H: [.14, .48, .55, .04, .20, .07, .03, -.08, .02, .22, -.03, .20]
A: [.31, -.02, .20, -.47, .31, -.15, .31, .20, -.15, -.15, -.14, .20]
F: [.21, -.09, -.01, -.28, .22, -.24, .41, .16, .44, -.02, -.08, .19]
S: [.59, .07, .07, .35, .59, .21, .57, .57, .58, .21, -.14, .21]
all A: [-.15] -> 5 8 9
all A: [-.02] -> 1
all S: [.59] -> 0 4
all A: [.20] -> 2 7 11
all S: [.21] -> 5 9 11
all S: [.57] -> 6 7

Q: [.27, -.12, -.10, .06, -.01, -.13, -.07, .06, .14, .11, .41, -.35, .09, .35, -.08, -.30, .08, -.14, .06, .07, .13, .08, .03, -.22, -.19, -.15, -.47, -.09, .05, -.07, .27, .31, -.07, .21, -.02, .20, .23, .28, .17, -.01, .20, -.06, -.09, -.09, .01, .08, .15, .17, -.17, .24, .10, -.36, -.01]
R: [-.14, -.12, -.10, .06, -.01, -.02, -.07, .06, .14, .11, .00, -.35, .20, .30, -.08, -.22, .08, -.14, .11, -.02, -.60, .08, .03, -.22, -.03, -.19, -.56, .00, .05, -.07, .27, .31, -.07, .21, -.02, .14, .15, -.03, .17, -.01, -.34, -.37, -.09, -.09, .37, .02, .15, .17, -.17, .24, .10, .26, -.08]
U: [-.20, -.12, -.10, .06, -.53, -.13, -.07, .06, .07, .11, .00, -.35, .09, .11, -.08, -.30, .08, -.14, .06, .07, .13, .08, .03, -.22, -.03, -.15, -.07, .00, .05, -.07, .36, .56, -.12, .21, -.02, .20, .15, -.03, .17, -.01, .20, -.06, -.09, -.09, .01, .02, .15, .17, -.17, .24, .10, .26, -.01]
X: [.12, -.12, -.10, .06, -.01, -.06, -.07, .06, .14, .11, .41, -.35, .09, .35, -.08, .06, -.06, -.14, .06, .07, .13, .08, .03, -.22, -.19, -.15, -.47, .28, .11, -.07, .27, .11, -.07, .21, -.02, .20, .23, .28, .17, -.01, .20, -.06, -.09, -.09, .01, .08, .15, .17, -.17, .24, .28, -.36, -.01]
N: [-.20, -.12, -.10, .06, -.01, -.13, -.07, .06, -.15, .11, .00, -.35, .09, -.13, .13, -.30, .08, -.14, -.02, .07, .73, .08, .03, -.22, -.03, -.15, .34, .00, .05, -.07, .27, .31, -.14, .21, -.15, .20, .15, -.03, .17, -.01, .64, -.06, -.09, -.09, .01, .02, .15, .17, -.17, .24, .10, .26, -.01]
J: [-.20, -.12, .55, .06, .43, -.13, -.07, .06, .14, .11, -.32, -.15, .09, .11, -.08, .02, .08, -.14, .06, .07, -.39, .08, .03, -.22, .12, -.15, -.05, .00, .05, -.11, .27, -.31, -.07, .21, -.02, -.10, .15, -.12, .17, -.01, -.24, -.06, -.09, -.09, .19, .02, .15, .17, -.17, .24, .10, .33, -.01]
E: [-.20, -.12, -.10, .06, -.53, -.13, -.07, .06, .07, .11, .00, -.35, .09, .11, -.08, -.30, .06, -.14, .06, .07, .13, .08, .03, -.22, -.03, -.15, -.05, .00, .05, -.07, .36, .56, -.12, .21, -.02, .20, .15, -.03, .17, -.01, .24, -.06, -.09, -.09, .01, .02, .15, .17, -.17, .24, .10, .26, -.01]
all X: [-.06] -> 5 16 41
all X: [.28] -> 27 37 50
all Q: [.05] -> 28
all E: [.06] -> 3 7 16 18

Gifes: [-.19, .10, -.17, .09, -.06, -.17, -.17, -.21, .39, .14, .03, .14, -.19, .10, -.06, .06, .03, .18, .04, .02, .04, -.03, -.04, -.12, -.07, .15, -.11, .18, -.03, -.07, -.02, -.21, -.35, -.01, -.55, -.19, -.09, -.09, .04, .52, -.38, -.12, .09, -.07, .20, .07, -.07]
Pum: [-.19, .10, -.06, -.07, -.06, -.17, .04, -.21, .39, .14, .03, .14, -.19, .10, -.06, .06, .03, .18, .04, .02, -.10, -.03, -.04, -.12, -.07, .15, -.11, -.07, -.03, -.07, -.07, -.21, -.35, -.01, -.55, -.19, -.09, -.09, .03, .52, -.38, -.21, .09, -.07, .20, .07, -.21]
zod: [-.04, -.06, -.01, -.06, .08, -.03, -.02, .26, -.13, -.18, -.01, -.21, .13, -.09, .07, -.12, .14, -.16, -.06, .14, -.02, .21, .11, .01, .15, -.14, -.05, -.04, .02, .18, -.05, .13, .08, -.14, .35, -.01, .00, .11, -.02, -.35, .38, .19, -.19, .12, -.02, .00, .04]
all Pum: [-.07] -> 3 24 27 29 30 43
all Gifes: [-.17] -> 2 5 6
all Gifes: [.14] -> 9 11

